These are the activations of a small neural network, seen along a few directions. Each row is one input.
Each table varies a few parts of the input and shows all the possible inputs, shuffled.
Descriptions start from the smaller parts, as in this example, which fits no table here: one of 4 places along a line, together with either a single point or one of 11 places around a ring or (one of 2 separate values, together with one of 8 places around a ring).
Shared parts are said once, and a part with two or three values counts as separate values.

Other details of the inputs vary at random and push rows far along two fixed directions, the same in every table; ignore that.

Table:
row 1: [ 19 -14  -6  21 -10 -23  17   0  10   2  12   4   8]
row 2: [ -2  10   8  -5   6  17   3  -5 -14   0 -18  10   8]
row 3: [ 23   0  -6   0  -4 -21  13  -7  18  -1  17   2  11]
row 4: [ -4   8   6  -9   4  20   8  -5 -13  -1 -17  10   8]
row 5: [ 13 -11  10   6  -9 -24  13  -4  19   1  14 -10   4]
row 6: [ 20  -3  -6  -1  -2 -21  16  -8  17  -3  19   4  10]
row 7: [ 19   2   6  17  -8 -18   8  -4  20  -6  22  -4  -8]
row 8: [-10   9  19   3  -4  19   0   1 -13   7 -11   0  -4]
row 9: [ -2   9   2  -9   6  20   6  -8 -19   3 -10   9   4]
row 10: [ -4   8   8  -5   5  17   4  -9 -14   1 -19  11   5]
row 11: [ -7   8  13  -4   1  16   6   0 -21   9  -8  -8  -3]
row 12: [-23 -30 -46   5   1 -25 -51  20  45 -20  20 -19 -12]
row 13: [ -4   5   7  -8   4  21   5  -9 -14   0 -17  12   7]
row 14: [ 20  -3  -5   2  -1 -23  12 -12  16  -1  18   5   8]
row 15: [  0  14   4  -7   9  17   3  -4 -20   3 -11   8   6]
row 16: [ -5  10  16 -12   0  10   4   6 -23   6 -10  -2 -10]
row 17: [ 20 -10 -10  19  -8 -24  17   0   5   4  19   2   6]
row 18: [-44 -15 -42  -6  13  15 -56  25   6  -6  -4 -16 -21]
row 19: [ -5  12  18  10  -2  23   0  -1 -11  -4 -13   2 -10]
row 20: [-10   6  19  -6   0  11   4   4 -18   9 -14  -1  -4]
row 21: [ -1  10   6  -7   2  20   5  -4 -12   1 -19   8   9]
row 22: [ 15  -9  13  -1 -10 -30  11   3  17  -1  13  -4  -2]
row 23: [-43 -11 -42  -5  11  14 -58  23   5 -12  -3 -18 -19]
row 24: [ 14  -4   7   1  -5 -29  12   0  13   7  22  -7  -2]
Each input here is: one of 2 separate values, together with either a single point or one of 5 places around a ring or one of 6 places along a line.
- The inputs of row 23 and row 12 match in every part but the choice among 2 separate values. If row 16 is changed in the same way as row 23 into row 12, which row does it become? => row 22
- Change only the choice among 2 separate values in row 21. List by row number the other rows that result. => row 3
- Change only the choice among 2 separate values in row 11. List by row number the other rows that result. => row 5

Table:
row 25: [10  1  1  2  1 -5  4  0  6 -7  0  4 -2]
row 26: [ 2 -6  2  7 -5 -5  7  3  1  7  5 -3  1]
row 27: [-13  10  -2  -6   8  21  -5  -3 -16   6 -11   0   4]
row 28: [ 2  1  1  8 -5 -4  5  1  2  5 10 -5 -1]
row 29: [ 9  3 -7  3  2 -5  7 -2 -1  0  7  0 -1]
row 30: [-27 -34 -59  -6  14 -14 -50  24  28 -18  -1 -10 -15]
row 31: [-11   8   6  -6   7  21  -8  -1  -9  -1 -17   5   3]
row 32: [ 1  1  0  4 -4 -3  5 -4  2  2  9 -8  5]
row 33: [-11   9  -7  -8   7  22  -3  -1 -19   2 -10   5   1]
row 34: [11  5 -3  3  0 -3  2 -3  3 -4  5  2 -4]
row 35: [ 3  3  5  4 -6 -1  0 -5  7 -2  7 -6  2]
row 36: [ 5 -6  0  7 -2 -8  5  2 -4  3  5  1 -1]
row 37: [ 7 -6 -6 -3  0 -5  8 -3  1  1  3  6  8]
row 38: [ 6 -4 -1 -4 -2 -6  7 -4  5 -3 -2  8  5]
row 39: [ 7  1  1 -2 -1 -3  4 -3  8 -7  1  8  4]
row 40: [ 3 -3  3 -2  0 -7  4 -5  8  1 -3  4  8]
row 41: [ 6  4  3  8 -4 -6 -1  0  1 -2  8  1 -6]
row 42: [ 9 -5 -6  2  2 -6  9  0 -2  2  2  2  1]
row 43: [ -8  12  -2  -8   4  23  -7  -2 -14  -2 -11   7  -2]
row 44: [ 4  2 -2  8 -2 -7  4  1 -3  2 10 -1 -3]
row 45: [ 6  6  2  0  0 -2 -1 -8  9  0  6  1  5]
row 46: [-17   3  14 -20  11  17  -4  -3 -13   4  -9  -5 -17]
row 47: [-14   2   4   0   3  16  -7   6 -21   1 -20   4  -7]
row 48: [-16   1   6  -4   1  19  -5   1 -15   2 -21  -2   1]
row 49: [ 2 -1  8  4 -5 -3  2 -2  9 -5  2 -4  4]
row 50: [ 2 -7  1  3 -4 -4  6 -2  2  4  4 -5  7]
row 51: [ 4 -5 -1 -1  2 -5  5 -5  4  5  3  2 11]
row 52: [ 2 -5  6  6 -7 -7  5  2  5  3  0 -1 -1]
row 53: [ 4  4  5  8 -7 -2  0  0  6  1  9 -4 -4]
row 54: [  5   5  10 -20  -2 -19   2  10  -2   5   4  -7   1]
row 55: [ 5  0  7  8 -3 -7  1  3  4 -5  3  3 -4]
row 56: [ 3  0  9  7 -6 -3  2  3  8 -2  3 -1 -3]
- What do these inputs look like to the network? => either one of 2 separate values or (one of 5 places around a ring, together with one of 6 places around a ring)
- Which of the alternatives is row 55? => one of 5 places around a ring, together with one of 6 places around a ring

Table:
row 57: [-10  -9 -19 -10   5  -1  -9   9  -6   0  -3  -2   0]
row 58: [ 35   3  22  16 -15 -28  28 -18  26  -4  21   3  13]
row 59: [  1  38  54 -13  -1  44  29 -16 -49  12 -34  10   6]
row 60: [ -9  -4 -18 -11  11   4 -11   1   1  -1   0  -2   0]
row 61: [ 26   3  32  14 -20 -38  25  -2  15   9  34 -15  -8]
row 62: [ -4  39  59  13 -11  46  26  -4 -59  19 -22   0 -13]
row 63: [ 37   4  15   1 -10 -33  30 -18  23   0  26   6  10]
row 64: [-11 -10  -8  -9   4  -1 -11   9   5   0  -6  -6  -4]
row 65: [ -9  -9 -11   4   1   4 -11   7   6  -4  -6  -3  -3]
row 66: [ -8  -1 -11   2   5   7 -16   4   7  -9  -3   3  -3]
row 67: [ -8  -4 -21   2   8   9 -11  -1   1  -4   0   1   0]
row 68: [-10 -12 -13  -9   7  -6 -11   8  -1   0  -5  -2  -4]
row 69: [ -8 -11 -15   5   4   0 -10   7  -1  -3  -6   1  -3]
row 70: [ -9  -4 -18 -10   8   1 -11   5  -4   3  -3  -1   3]
row 71: [-10  -1  -7 -12   7   2 -16   5   6  -6  -3  -1  -3]
row 72: [-13  -7  -6   4   0   6 -15   4   7  -5  -5   0  -3]
row 73: [-15  -8  -4 -10   2  -1 -16   5   7  -2  -4  -4  -4]
row 74: [ 36  -4   8  17 -15 -31  35 -11  13   2  24   7  15]
row 75: [ -6   0 -18   1   4   8 -15   0   5  -8  -2   4  -3]
row 76: [ -6  -3 -21   4   5   6 -11   4  -3   0  -3   3   4]
- The inputs of row 60 and row 67 match in every part but one. If row 61 is changed in the same way as row 60 into row 67, which row does it become? => row 62
- What do these inputs look like to the network? => one of 2 separate values, together with either a single point or one of 9 places around a ring
- Change only the choice among 2 separate values in row 57. List by row number the other rows that result. => row 74
- Change only the choice among 2 separate values in row 69. List by row number the other rows that result. => row 68

Table:
row 77: [ 17   2   5 -13   0 -19  16  -7   9   3  11   2   6]
row 78: [-5  7  5  3  1 13 -6 -1 -6 -2 -6 -2 -9]
row 79: [ 19   3   8   7  -2 -11  10 -11  12  -5  12   4   3]
row 80: [ -5   1  -3  -5   4  10   0  -4  -8   2 -13   2   6]
row 81: [ -6   3  -1 -17   7   3   0   3 -15   6  -5  -2  -2]
row 82: [ -6  -2  -2  -5   5  11   3   1  -6   1 -14   4   3]
row 83: [ -7 -26 -37  -1   2 -24 -33  13  38 -20  14  -8  -3]
row 84: [ -5   3  -6   2   3  12   0   0 -14   3  -3   2  -4]
row 85: [-4  9  3  0  5 11 -6  1 -5 -4 -9  5 -1]
row 86: [-10  -2   6   1  -1   6  -2   6 -11   4  -9   2  -6]
row 87: [ 18   0   2   3  -5 -12  14  -8  10   5  10   5  12]
row 88: [ -2   8  -4  -1   5  10  -2   3  -8  -1 -11   6   0]
row 89: [ 13   4  16 -10  -4 -20  11  -5  11   3  13  -5   0]
row 90: [ 14   4  10   8  -9 -10  12  -8  12  -1  15  -1  -3]
row 91: [ 18   2   0   5  -4 -10  16 -10  10  -1  13   6   4]
row 92: [ -8   0   6  -4   3   9  -5  -1  -5  -2 -12   8   0]
row 93: [ -6   4   7  -1  -4  10  -5   5  -6  -3 -10  -2  -5]
row 94: [-1  5 -5 -1  5 13 -2 -2 -9 -2 -9  5 -2]
row 95: [ 11  -1  13   6  -8 -15  11  -9  13   2   9  -5   5]
row 96: [-10   0   8  -2   1  11  -1   2  -3   1 -11  -3  -3]
row 97: [-10   6   1   2  -1  11  -3   3 -12   3  -1  -4  -2]
row 98: [ -6 -27 -45   6   7 -25 -30  12  29 -11  19 -10  -9]
row 99: [ 11  -3  16   6 -10 -17  11  -5  12   1   7   3   0]
row 100: [ -3   1  -3   0  -1   8  -1   6 -15   0 -10   2   0]
row 101: [ 14  -1   9   8  -9 -14  12  -2   7   8  15  -3   5]
row 102: [-6  7 -6 -3  3 13 -1 -2 -8  0 -6  4  5]
row 103: [ -7  -4  -2  -2   4   9   3   3 -12   4 -10   1   1]
row 104: [ -9 -25 -39  -1   5 -21 -35  10  39 -12  18  -9   1]
row 105: [ 14  -7   6   7  -6 -19  16  -4   4   4   8   7   5]
row 106: [ -7  -1  -3  -1   3   8   0  -1 -14   5  -9  -1   4]
row 107: [ -7   5  -6   1   2  11  -1   0 -15   3  -3   1   2]
row 108: [-31 -20 -41 -25  18  -4 -49  18  20 -13   0 -12 -11]
row 109: [ -9   0   4   0   0   8  -2   2 -11   5  -8  -6  -1]
row 110: [ -7   2   3  -4   4  12  -4  -5  -5  -2 -11   1   5]
row 111: [ -6  -1  -1  -4   2   8   0   0  -8   1 -14   9   1]
row 112: [ -6   2   4   1  -3   9  -3   9 -12  -1  -8  -3  -5]
row 113: [-5  7  0 -2  4 16 -4 -4 -5 -4 -4  4 -3]
row 114: [ 12  -7  12   6  -7 -15  17  -1   9   4  10  -4   3]
row 115: [ -5   2  -4   0   2  11  -2   2 -14   8  -5   1   4]
row 116: [ 13   2  12   7  -9 -12   9  -6  13   5  13  -2   5]
row 117: [ -4   5  -3   3   4   7  -2   5 -14   3  -7   3  -2]
row 118: [-7  9  6  3  1  9 -7  4 -6  0 -8 -1 -7]
row 119: [ 15   3  10  11  -6 -17  12   1   6   2  13  -1  -1]
row 120: [ 14  -4  11   2  -3 -12  15  -8  15  -2   7   3   8]
row 121: [-10   9   4   1  -1  13  -5  -1  -6   0  -3  -3  -2]
row 122: [ 19  -1   3   3  -8 -14  15  -4   9  -4   6   5   8]
row 123: [ -4   4   2   4   2  11  -4   3 -12   1  -4  -3  -9]
row 124: [ 14   1   7  10  -8 -12  14  -4   7   2  17  -2  -3]
row 125: [-7  8  1 -2  3 14 -5 -4 -5 -4 -4  3  3]
row 126: [ -8   4   7 -16   4   3  -2   6 -13   6  -3  -6  -7]
- The inputs of row 125 and row 121 match in every part but one. If row 113 is changed in the same way as row 125 into row 121, which row does it become? => row 90
- The inputs of row 77 and row 126 match in every part but one. If row 94 is changed in the same way as row 77 into row 126, which row does it become? => row 123
- What do these inputs look like to the network? => one of 5 places around a ring, together with either a single point or one of 9 places around a ring
- List by row number the other rows that have the place on the ring of 5 in common with row 81. => row 84, row 98, row 100, row 103, row 105, row 106, row 107, row 115, row 117
- Start at row 80 and move only the place on the ring of 9, one step at a time. The first step leads to row 87. Which rows follow, in order? => row 102, row 91, row 94, row 88, row 122, row 111, row 82
